These are the activations of a small neural network, seen along a few directions. Each row is one input.
In each table, some parts of the input vary, and every possible input appears once, in random order.
Descriptions start from the smaller parts, as in this example, which fits no table here: values(2) and (point or ring(9) or (ring(5) and line(6))).
Shared parts are said once, and a part with two or three values counts as separate values.

Other details of the inputs vary at random and push rows far along two fixed directions, the same in every table; ignore that.

A family of inputs:
row 1: [  4  20  24  24 -30 -44  22  35 -20  15   4]
row 2: [ -5   0  -4 -40   0  18 -20   0  24  -7   2]
row 3: [ -4 -11  -5   6   0 -36 -23  11 -15  17   4]
row 4: [ -4 -38 -26  23  48  17 -21 -51  -1 -27  -8]
row 5: [  0   4  22 -21  -5  34  24  -2  16 -25   8]
row 6: [-18  -5   9 -34  -9   5  -9 -14  15 -29   7]
row 7: [ -6   5  -7 -36  -6  24 -10  -2  23  -4   2]
row 8: [ -1   5  19 -19  -7  29  14  -5  21 -26   4]
row 9: [  7  -3  -9   8  11 -31 -25  18  -2  19  -2]
row 10: [  7  13  -6  20   7 -23   1  11   6  14 -11]
row 11: [-17  15  21 -36 -31 -12   5  10  20 -18   7]
row 12: [  6  18  16  15 -32 -35  12  43 -24  35   5]
row 13: [ -8 -31 -37  10  19  48  -8 -51 -26  -1  -3]
row 14: [-18 -11  12 -36  -2  -4 -18 -14  17 -30  12]
row 15: [ 15 -27 -41  76  59 -29 -21 -25 -31  20 -19]
row 16: [  2  19  19  21 -30 -53  16  30 -14  14   1]
row 17: [ -4   4  13 -22  -7  21   8 -10  28 -27   1]
row 18: [ 16   8  -1  16  -2   2  17  24 -20  26   3]
row 19: [  5  21  15  26 -17 -56  11  36   7  11  -9]
row 20: [ 14   9  -4  17  -4  -2   6  21 -14  26  -2]
row 21: [ -9  -2  11 -27   2   8  -8  -9  32 -30  -1]
row 22: [  8  19  29  23 -28 -40  31  37 -26  15   5]
row 23: [  1   6  -2 -35  -8  31  -5  -2  20  -2   5]
row 24: [  1 -25 -34  18  48  31 -18 -49   0 -11 -13]
row 25: [ 18  14   9  23   6  -3  23  18 -10  16  -4]
row 26: [-12 -37 -40   7  28  34 -23 -51 -22  -4  -2]
row 27: [ 20 -15 -41  84  43  -8   4 -26 -38  27 -23]
row 28: [  6  26  27 -30 -16  11  12  24  28  -3   5]
row 29: [ -6  -1  13 -39 -19  41  13  -1  -4  -5  14]
row 30: [-17  -1  -2 -41 -17  22  -9  -8  12  -7   7]
Each input here is: ring(5) and line(6).
Q: Changing only the ring(5) part turns row 19 into row 10. The same change can be made to row 21. Which row results?
A: row 24
Q: Change only the line(6) part in row 29. List by row number the other rows that result.
A: row 3, row 12, row 13, row 26, row 30
Q: Change only the ring(5) part in row 25. List by row number the other rows that result.
A: row 5, row 18, row 22, row 29
Q: Change only the ring(5) part in row 14. List by row number the other rows that result.
A: row 3, row 4, row 9, row 15

A family of inputs:
row 31: [-11 -18   2 -14 -16  31   6 -16  -2 -21   7]
row 32: [ -6  14  44 -31 -42 -20  16  38   4  -7  18]
row 33: [ -9 -47 -30  32  39  16 -18 -52 -29 -19  -4]
row 34: [  8  17  -3  32  -7 -59   1  44   4  24 -13]
row 35: [ -4  24  35 -15 -31 -35  20  33  -8   5  13]
row 36: [ 19   0   4  56  12 -68   2  44 -17  27 -10]
row 37: [-25  -8  -3 -50  -2  21 -12 -34  23 -30   6]
row 38: [ 21  -2   1  58   8 -20  13   8 -33  23  -7]
row 39: [  1   4  -6  -1 -22 -37 -18  36 -34  44   7]
row 40: [ 13  29   6  31  -9 -45  27  42 -15  31  -8]
row 41: [  7 -18 -46  42  48   7  -8 -39 -17   0 -17]
row 42: [  6  17  37 -16 -16 -31  -9  31  27   1   5]
row 43: [  3  -3  -3  -1  25   9 -13 -28   7 -10   0]
row 44: [  2 -10  -5   2  10   2  -9   4  17 -10  -3]
row 45: [ 12 -21 -53  78  40  21  12 -35 -42  18 -22]
row 46: [-22  12  18 -58 -41  28   9   1  26 -25  10]
row 47: [ -1  -8   4 -22  -6  55   3 -21  16 -22   3]
row 48: [ -2  14   7 -22 -20  33   7  -5  22  -7   0]
row 49: [ -9 -10 -20  28  -1 -29 -10  -9 -13   5  -8]
row 50: [ -5  -7   0 -37  26  28  -6 -21  24 -29   5]
row 51: [  2 -15 -26 -20  17  33 -19  -2 -11  22   6]
row 52: [  1  10   5 -64 -18  30 -24  14  17  13  15]
row 53: [ 15  -6 -11  57  10 -36 -12   7 -11  20 -15]
row 54: [  3  16  23 -24  -6  20  12  -1  10  -8  10]
row 55: [ -2  43  40 -42 -41 -10  19  35  31   7   7]
row 56: [-12  -5 -11 -30   5  41 -19 -34  35 -24  -4]
row 57: [ 12 -39 -36  57  53  44  10 -46 -39  -4  -9]
row 58: [  1  12  17 -33   4  27  19   2  14 -15  10]
row 59: [  2 -23 -17   2  19  58   9 -27   2 -20  -1]
row 60: [ -9  22  35 -29 -23 -50  -4  32  13  -4   9]
row 61: [ -2   3  -9  39  -5 -30  18   1 -39  21  -6]
row 62: [  1   3  10  32 -22 -67  -7  37 -11  15  -1]
row 63: [-11  -1  -8 -36  14  35 -15 -39  31 -22  -3]
Q: What is each input in this table made of?
A: values(3) and (point or (values(2) and ring(5)))
Q: Changing only the values(3) part turns row 43 into row 60. The same change can be made to row 38. Which row results?
A: row 32
Q: A walk changes only the ring(5) part. It starts at row 60 and steps to row 33. List the rest of the walk in order.
A: row 62, row 49, row 37
Q: Change only the values(3) part in row 45. List by row number the other rows that result.
A: row 46, row 48
Q: Change only the ring(5) part in row 56. List by row number the other rows that result.
A: row 42, row 43, row 53, row 63
Q: List by row number the other rows that have the values(3) part in common with row 34.
A: row 36, row 40, row 41, row 44, row 45, row 50, row 51, row 57, row 58, row 59

A family of inputs:
row 64: [-11  29  40 -62 -59   2   6  35  10  15  15]
row 65: [  2 -17 -35  45  10  18  23 -38 -52   4  -5]
row 66: [ 18 -41 -74  79  74  67  21 -87 -45  -3 -23]
row 67: [ 17  -4  -8  52   9 -24  27   8 -56  20   5]
row 68: [-18 -31 -26 -43 -12  48 -24 -28   8 -16   7]
row 69: [-13 -29 -52 -10  14  69 -28 -52  10 -17  -4]
row 70: [  1   3  -1 -47 -11  30 -20  15  47  -7   2]
row 71: [-32 -18 -21 -50   8  27 -21 -44   8 -25   0]
row 72: [ 12  29  36  31 -22 -59  31  63  21  13 -11]
row 73: [ -7 -22 -11  58   0 -16  17 -12 -35   0 -11]
row 74: [ 31   9  -3  52  19 -24  29  21 -37  22  -4]
row 75: [ -9  -6   1 -57  32  23 -21 -15  27 -26   3]
row 76: [  9 -12   7  54  10 -59 -11   3 -30  11   5]
row 77: [ 17  15  37  36  -2 -52  22  57  -3  10  -4]
row 78: [-20 -19  -1 -31  -3  30 -20 -54  14 -43   3]
row 79: [  3 -17  11  60   9 -38  19  17 -38   9   1]
row 80: [  4   5  33 -43   6  10 -18  -5  39 -38   9]
row 81: [ -5  35  20 -44 -12 -41  -5  40  48   6  -2]
row 82: [  7  31  38 -22 -23 -38  -4  29  52 -12   0]
row 83: [ 12  22 -20  58  -8 -23  31   7 -34  24 -14]
row 84: [-20  -1   5 -22  -9  43  15 -24  32 -39  -5]
row 85: [-26  33   9 -64 -26 -12 -12  14  50 -11   4]
row 86: [ -4  24  50 -62 -41   3   3  43   8  14  28]
row 87: [  9  41  12  25 -36 -37  10  43 -16  52  -7]
row 88: [ 12 -47 -48  72  34 -13 -24 -11 -61  32  -2]
row 89: [ -5  22  26  -7 -18 -88  -8  61  -9  27  11]
row 90: [ 23 -24 -26  41  28 -11 -20  13 -24  24  -9]
row 91: [-14   4   2 -31  -8  23 -14 -39  40 -39  -3]
row 92: [  6 -10   5 -37  23  72  -4 -26   6  -4  11]
row 93: [  1  -2  -6 -31  13  72   1 -32  20   0   1]
Q: Changing only one part turns row 85 into row 75. The same change can be made to row 91. Which row results?
A: row 80
Q: What is each input in this table made of?
A: ring(5) and ring(6)
Q: Change only the ring(6) part in row 73. List by row number the other rows that result.
A: row 64, row 65, row 68, row 71, row 78
Q: A walk changes only the ring(5) part. It starts at row 84 and steps to row 72. List the rest of the walk in order.
A: row 77, row 79, row 73
